Small tables with named rows and columns. After each table, cells are looked up by row and column.

Table gedu
           bur  bativov
bivizab  34960    33092
zub      29197    26075
tos      37597    51577
suf      38000    43492
lan      36938    54451
fususe   29045    57258
panezat  43269    54044
noz      25965    38160
kedaz    57239    56015
taf      58571    51074
rozefa   38436    50855
mupig    62115    12539
vaku     79194    64103

What is the bativov of kedaz in gedu? 56015
What is the bativov of taf in gedu? 51074
What is the bur of zub in gedu? 29197
What is the bur of noz in gedu? 25965
What is the bativov of suf in gedu? 43492
What is the bativov of bivizab in gedu? 33092
What is the bativov of mupig in gedu? 12539
Row with the largest bativov: vaku

buvozef =
,miziga,mefuz,zigufi
puf,132,147,150
vufa,231,136,179
rafero,44,158,101
sifuvu,121,169,172
bemer,154,158,179
teto,132,169,150
kura,143,169,157
vig,143,130,115
bukozo,132,208,193
fimek,143,136,129

mefuz of bukozo = 208
mefuz of puf = 147
zigufi of puf = 150
miziga of vig = 143
zigufi of kura = 157
mefuz of vufa = 136
mefuz of bemer = 158
mefuz of teto = 169
zigufi of teto = 150
miziga of rafero = 44
zigufi of sifuvu = 172
zigufi of bukozo = 193
miziga of sifuvu = 121
zigufi of vig = 115
miziga of teto = 132
mefuz of sifuvu = 169
zigufi of bemer = 179
zigufi of fimek = 129
mefuz of rafero = 158
mefuz of kura = 169

nume =
|  | sevi | difed | vomiseb |
|---|---|---|---|
| meveden | 1.5 | -2.3 | -5.7 |
| merim | -2.9 | 3.4 | -5.3 |
| far | 3.3 | 1.5 | 0.1 |
| guf | 1.5 | 2.2 | -2.9 |
| dev | 3.3 | -1.1 | -2.5 |
| zirava | -4.2 | 2.3 | -5.0 |
| bubese | -0.1 | -1.4 | 2.1 |
| borele | -3.1 | 3.2 | -3.9 |
| vazota | -5.5 | -4.2 | 4.7 |
| bobupi | 7.4 | -6.4 | 3.7 |
| det | 2.1 | -1.5 | 5.5 |

difed of far: 1.5
vomiseb of dev: -2.5
difed of bubese: -1.4
sevi of guf: 1.5
vomiseb of borele: -3.9
sevi of bubese: -0.1
sevi of meveden: 1.5
vomiseb of det: 5.5
sevi of bobupi: 7.4
vomiseb of meveden: -5.7
sevi of merim: -2.9
vomiseb of bobupi: 3.7
sevi of det: 2.1
vomiseb of bubese: 2.1
difed of zirava: 2.3
sevi of dev: 3.3
difed of dev: -1.1
vomiseb of guf: -2.9
difed of det: -1.5
sevi of borele: -3.1

nosuve:
|  | rem | zum |
|---|---|---|
| lagelol | 579 | 343 |
| bamerev | 388 | 538 |
| nabizo | 611 | 249 |
| zase | 496 | 430 |
| dubo | 612 | 629 |
| kek | 376 | 823 |
| kuv | 482 | 477 |
| zep | 415 | 525 |
| levig | 484 | 669 |

kek, zum => 823
lagelol, rem => 579
zep, zum => 525
nabizo, zum => 249
zase, zum => 430
nabizo, rem => 611
dubo, zum => 629
zase, rem => 496
levig, rem => 484
lagelol, zum => 343
bamerev, rem => 388
kuv, zum => 477
zep, rem => 415
bamerev, zum => 538
dubo, rem => 612
levig, zum => 669
kuv, rem => 482
kek, rem => 376

repa:
|  | gatov | muladap | davo | rur |
|---|---|---|---|---|
| zukarug | -92.6 | 19.0 | 40.3 | 31.0 |
| lud | -46.2 | 19.0 | 48.7 | 31.0 |
| teg | -13.5 | 19.0 | 27.4 | 31.0 |
| nedod | -28.0 | 19.0 | 27.4 | 31.0 |
| beted | -40.1 | 19.0 | 27.4 | 31.0 |
| zose | -40.1 | 19.0 | 27.4 | 35.1 |
| rep | -40.1 | 19.0 | 27.4 | 31.0 |
| lod | -99.8 | 19.0 | 61.2 | 31.0 |
| kidine | -39.9 | 31.3 | 27.4 | 31.0 |
| gazuk | -40.1 | 19.0 | 27.4 | 7.3 |

What is the gatov of lod in repa? -99.8
What is the gatov of kidine in repa? -39.9
What is the muladap of gazuk in repa? 19.0
What is the davo of teg in repa? 27.4
What is the davo of rep in repa? 27.4
What is the muladap of kidine in repa? 31.3
What is the davo of zukarug in repa? 40.3
What is the gatov of zukarug in repa? -92.6
What is the rur of nedod in repa? 31.0
What is the muladap of zose in repa? 19.0
Row with the largest muladap: kidine

kav.csv
,punirad,pib,tizabu,lenumet,tari,melaso
zaz,-16.295,5.285,-23.069,24.109,-16.006,0.400
rutok,1.382,11.536,-34.106,24.683,-20.866,8.455
vara,-13.766,11.998,-57.897,53.868,30.519,27.655
sab,-26.706,16.706,-20.492,-25.264,-68.214,0.381
dab,-0.639,54.911,-71.844,-13.479,19.729,7.325
ket,3.447,55.494,-67.506,-51.718,73.123,14.621
lubona,7.392,17.986,-40.236,-0.367,25.858,-18.521
ralu,14.630,45.749,-65.616,-23.390,22.686,23.018

tizabu of ket: -67.506
melaso of vara: 27.655
melaso of ralu: 23.018
tizabu of lubona: -40.236
tari of ralu: 22.686
punirad of dab: -0.639
melaso of ket: 14.621
lenumet of vara: 53.868
lenumet of ket: -51.718
tari of zaz: -16.006
punirad of sab: -26.706
pib of zaz: 5.285
tari of lubona: 25.858
punirad of ralu: 14.630

